Each row below holds a small network's activations on one input, seen along a few directions.
In each table, some parts of the input vary, and every possible input appears once, in random order.
Descriptions start from the smaller parts, as in this example, which fits no table here: one of 2 separate values, together with either a single point or one of 11 places along a line or (one of 5 places around a ring, together with one of 6 places along a line).
Shared parts are said once, and a part with two or three values counts as separate values.
In the rows, zero is written as 128.

Other details of the inputs shift rows strongly along two fixed directions, in all tables alike. That doesn't count.

A family of inputs:
x1: [ 92 113 145 106 170 107 195 159 157 135 176  85  42]
x2: [ 97 127 110 187  72 135  75  92  66 164 139 117 136]
x3: [104 214 134 182 157 150 172 157 182 157 115 174 190]
x4: [ 89 172 123 184 150 156 190  98 165 221 170 116 127]
x5: [154  85 161  31  94  90  83  97 118  77 114 104 100]
x6: [182  88  90 171 104 100 106  77  73 176 119 209 169]
x7: [182  91  95 175 109  95  95  97  66 188 127 200 174]
x8: [120 154 132 163  80 108  49 109  99 170  88 137 167]
x9: [ 99 165 117 149 170 199 194 104 193 179 139 166 172]
x10: [148 150 135 127 173 115 192 192 181  53 125 122  92]
x11: [ 92 182 128 211 128 148 198  96 166 185 152 126 123]
x12: [134  48 123  43 131 139  77 152  94  75 125 108 111]
x13: [158  92 151  70  86  69  75 131 120  69  90  96  98]
x14: [122 132 180  78 164  89 185 142 203 114 126 110  81]
x15: [150  51 120  68 100 110 101  97  95  97 136  57  71]
x16: [123 127 157 135 154  96 197 169 163 116 163  69  55]
x17: [106 127  90 181  94 170  82 118  60 127 128 138 171]
x18: [131 145 116 107  98 171  82  71 106 122 102 172 207]
x19: [152  53 104  75 137 138  92 154  72  77 124  70 102]
x20: [136 162 156  81 163 115 198 179 188  54 122 146 109]
x21: [158  95 156  75  91  63  64 151 112  82  99  87 103]
x22: [ 99 180 100 160 160 203 215  93 161 165 165 157 155]
x23: [ 91 168 143 158 152 159 175  98 192 230 158 137 141]
x24: [143 150 118 215 181 100 199 141 138 225 144 220 144]
x25: [ 99 192 135 155 168 171 185 115 192 159 114 179 189]
x26: [152  94 118 101 116 102  68 187  80  32 111 113 105]
x27: [121 108 146  81 203 145 187 187 180 115 139 110  95]
x28: [100 176 121 134 163 205 200  93 188 173 153 178 169]
x29: [128 154 112 159 102 143  57 134  92 133  78 157 203]
x30: [102 187 113 210 157 178 196 143 154 161 151 138 162]
x31: [126 127  91 186 102 171  81 120  63 136 115 121 175]
x32: [139 153 159 136 156  75 173 185 179 102 143  93  62]
x33: [101 154 131 157  72 107  50 107  96 160 102 153 163]
x34: [101 136 163  80 193 116 179 197 176  85 128 140 108]
x35: [ 98 169  97 175 167 197 208 104 166 171 151 145 157]
x36: [147  68 135 112  99  89  83 147  73  91 126  51  68]
x37: [102 112  79 150 110 184  84 100  65 150 136 136 170]
x38: [124 134 155 116 140 107 214 137 165  97 168  90  48]
x39: [102 211 135 224 144 119 157 143 166 190 133 143 127]
x40: [133 125  86 174  88 178  97  90  79 119 115 128 179]
x41: [130 110 100 123 112 188  74  91 104 162 120 139 198]
x42: [140 153 140 139 187 108 176 222 165  71 125 115  88]
x43: [143  54 125  80 114 103  85 128  79 114 135  49  67]
x44: [136 151 107 146  88 151  74 104 109 114  79 164 206]
x45: [160  54 104  67 129 140  98 144  82  71 134  69 110]
x46: [149 162  92 160  83 162  81  95  91  99 111 164 183]
x47: [126  77 161  53 107  75  62 138 103  93 112 101  94]
x48: [154  58 144  27  95 118  92  86 117  98 138  90  83]
x49: [139 151 109 182  68 122  67  80 103 143 107 133 151]
x50: [149 155  94 180  96 151  64 125  90 118 106 144 190]
x51: [121 121  99 133  73 162  99  34  86 172 149 118 141]
x52: [155  89 141 127 192  52 209 193 138 132 159 187  65]
x53: [140 162 112 167  61 127  74  69  99 136 121 145 148]
x54: [133 135 135 110 163 143 221 164 159  60 158 110  83]
x55: [ 83 195 160 171 158 128 160 120 182 215 124 152 150]
x56: [122 106 116 122  83 159  76  45 119 187 123 127 158]
x57: [161  78 142  47 130 113  75 155 108  59  97 103 142]
x58: [114 109 167  85 179 110 178 162 186 153 150  90  60]
x59: [126  49 144  48 108 104  70 127 102 113 137  88  77]
x60: [107 154 157 104 177 101 176 219 174  71 120 143 104]
x61: [112 153 158 139 157  72 169 194 167  98 148 111  49]
x62: [128 161 130 136  58 121  72  67 111 145 103 157 168]
x63: [183  99  93 155  95 106 112  65  67 169 134 220 167]
x64: [152  77 142  54 138 111  69 165  98  64  87 104 133]
x65: [121 137 185  83 170  84 175 162 196 127 135 102  86]
Each input here is: one of 5 places along a line, together with either a single point or (one of 2 separate values, together with one of 6 places around a ring).
Question: Changing only the place on the line of 5 turns x13 into x33. The same change can be made to x9. Which row results?
Answer: x12
Question: Changing only the place on the line of 5 turns x65 into x5. The same change can be made to x4. Which row results?
Answer: x51
Question: Change only the place on the line of 5 in x10. List by row number the other rows that result.
Answer: x26, x42, x46, x50
Question: List by row number the other rows that have the place on the line of 5 in common with x39.
Answer: x8, x19, x24, x27, x29, x31, x36, x42, x43, x55, x58, x64
Question: Change only the place on the ring of 6 in x28. List by row number the other rows that result.
Answer: x18, x20, x22, x46, x54
